Each row has a name. Each piece below is followed by the name of the row it came from, unless a question asks for something else. Each question is about the rows just above it. Places in a row count from 0.

[ 5.29  0.83 -3.97 -2.88 -2.89 -4.27  0.11]  vipi
[ 1.08 -1.11 -4.80 -0.04 -5.62 -7.20 -3.69]  Fivo
[ 1.89  0.83 -3.97 -0.76  1.77  4.94 -8.62]  nobo
[-0.29 -1.11 -4.80 -0.04 -5.62 -0.03 -3.69]  Tigu
Which entry of Tigu is missing from [-3.69 -5.62 -4.80 -1.11 -0.29 -0.03]?
[-0.04]
vipi in full:
[ 5.29  0.83 -3.97 -2.88 -2.89 -4.27  0.11]
which: [ 5.29  0.83 -3.97 -2.88 -2.89 -4.27  0.11]
vipi
Shuffled vipi with one entry gone: [ 0.83 -4.27  5.29 -2.88  0.11 -3.97], missing
[-2.89]

